A small network was shown many inputs. Here are its activations along a few directions, one row for each input.
In each table, some parts of the input vary, and every possible input appears once, in random order.
A made-up example of a description, with smaller parts first: one of 6 places along a line, together with either a single point or one of 9 places around a ring or (one of 2 separate values, together with one of 8 places around a ring).
Shared parts are said once, and a part with two or three values counts as separate values.

Other details of the inputs vary at random and push rows far along two fixed directions, the same in every table; ignore that.

Rows:
x1: [-13  13   3  -3  19   3  15   6  25  25   3   5]
x2: [-2 -8 -5  6  0  6 27 14 15 15  2  3]
x3: [  9 -10  -3   7  -3 -11 -21  -5 -20 -21   0  -1]
x4: [ 11 -16 -12   2 -26  -6  -7   2 -22 -33  -4  -8]
x5: [ 4 -2  8 -1  6  4 11  2  5  5  3 -1]
x6: [  5  -3  16  -8  15  -4 -38   3 -27 -22   6  11]
x7: [-12   5 -10   0   4  -4   8   4  10   7  -1  -1]
x8: [ 12 -15 -15   5 -32   4  36   5   7  -9  -6 -13]
x9: [-6 14 10 -3 19  3 20 -1 27 27  3  0]
x10: [ -7  21  11   2  32  -7   0 -16  25  25   1   1]
x11: [ -3  10   4 -13   9 -11 -43  -2 -26 -20   2   6]
x12: [-11 -13  -4  12 -19  25  18  -4  15  24  -7  -3]
x13: [-11  -4 -17   7   0   1  24   8  16  11  -5  -5]
x14: [ 15  -8   8   3   2  -8 -16  -9 -15 -16   4   2]
x15: [-14  20   0   6  29  -9  -2 -12  22  22  -1  -2]
x16: [ 11  12  14 -14   6 -10 -38 -13 -24 -22   1   3]
x17: [  7 -24 -19   5 -31  -1  11  14 -14 -22  -3  -2]
x18: [  0 -24  -8  12 -56  28  10   1 -20 -16  -7  -1]
x19: [ 10  -6 -10 -11 -37  10  37  15   4  -3  -2  -9]
x20: [  4  13   4  -8   8 -13 -43 -10 -24 -20   0   1]
x21: [ 3 -1  9  6 14  3 16  1 14 20  5  2]
x22: [-13  28  16 -12  42  -3 -24  -3   6  21   6  12]
Each input here is: either one of 2 separate values or (one of 4 places along a line, together with one of 5 places around a ring).
Q: Which other rows does x15 become when the place on the line of 4 takes its other values? List them by row number.
A: x3, x4, x20
Q: Start at x10 and move only the place on the ring of 5, one step at a time. The first step leads to x15. Which rows follow, in order?
A: x7, x1, x9

Rows:
x23: [ -3   8  -5   7  -2   0  -5 -13   5   5  -4  -6]
x24: [-11   4  -9  -7  -8   1  -2  13  -9 -11   0   4]
x25: [  2  15  28 -15  32  -3 -43  -8 -18   2   8  13]
x26: [  5   7  10   1  -4  -9 -41 -19 -25 -26  -2  -1]
x27: [-14  32   5  -3  30   2   2 -14  29  35  -3   1]
x28: [ 7 -2 17  4 -1  5  8 -7  2  3  3  1]
x29: [ 18 -17  -9  -9 -55  16  40  17  -3 -14  -1 -11]
x30: [  6  -7 -20 -11 -38   8  20  11  -5 -11  -8  -9]
x31: [ 15 -32 -13   3 -42  13  35  18  -2 -10  -2  -7]
x32: [  6  -7   5  11 -10   0  -3 -15  -5  -9  -2  -2]
x33: [ 20   2 -13 -16   3 -31  16  11   0 -31   3 -16]
x34: [ 16 -12  18  -4   2  -1 -29  -4 -29 -20   4   7]
x35: [ -4 -18 -15  16 -13   3  20   8   1  -4   0   0]
x36: [  1   5   4   1  11  -8 -44 -13 -24 -13  -3   1]
x37: [ -1 -10   4   6   7   6  14   7  13  11   3   6]
x38: [  6   7  14 -10 -12   6   7  -1  -1  -1   4   0]
x39: [  1   3  18   6  34  -8 -46 -21 -17   0   2   8]
x40: [-10  18  12  14  39  10  29 -12  46  55   2   1]
x41: [ -7  -2 -26  -6 -28  10  40  15  20  13  -9 -10]
x42: [  2  -3   5 -12  -3   5   2  10  -1   3   2   3]
x43: [ -3 -10 -10   2 -14  -4 -22   3 -20 -25  -4  -1]
x44: [-23  14  -6  11  25  -4  -7  -3  10  16  -1   4]
x45: [-19  11  10  16  45   5  22   3  35  46   5  10]
x46: [  1  10   1 -10 -19   2  -2  -6  -4 -12  -3  -3]
x47: [-15  12   9  -5  24   5   8   8  21  28   6   6]
x48: [ -3   4   5 -16   2  -5 -42   3 -26 -25   3   9]
x49: [  9 -34 -24  10 -45   8  30  11  -3 -12  -7 -10]
x50: [ -1 -11   7   7  13  -6 -34  -7 -20 -15   3   8]
x51: [-19  15   7  -2  28   5  12  10  19  29   7   9]
x52: [-14  -4 -28  12 -16   6  37   6  28  24 -11 -14]
x53: [ 17 -17   6   5 -17  -2 -26 -13 -29 -31   0   1]
x54: [ 14  18  -8  -5  33 -37   4   3  13   0   6  -3]
Q: What do these inputs look like to the network?
A: either one of 2 separate values or (one of 5 places around a ring, together with one of 6 places along a line)
Q: List by row number the other inputs of the same sort as x54.
A: x33
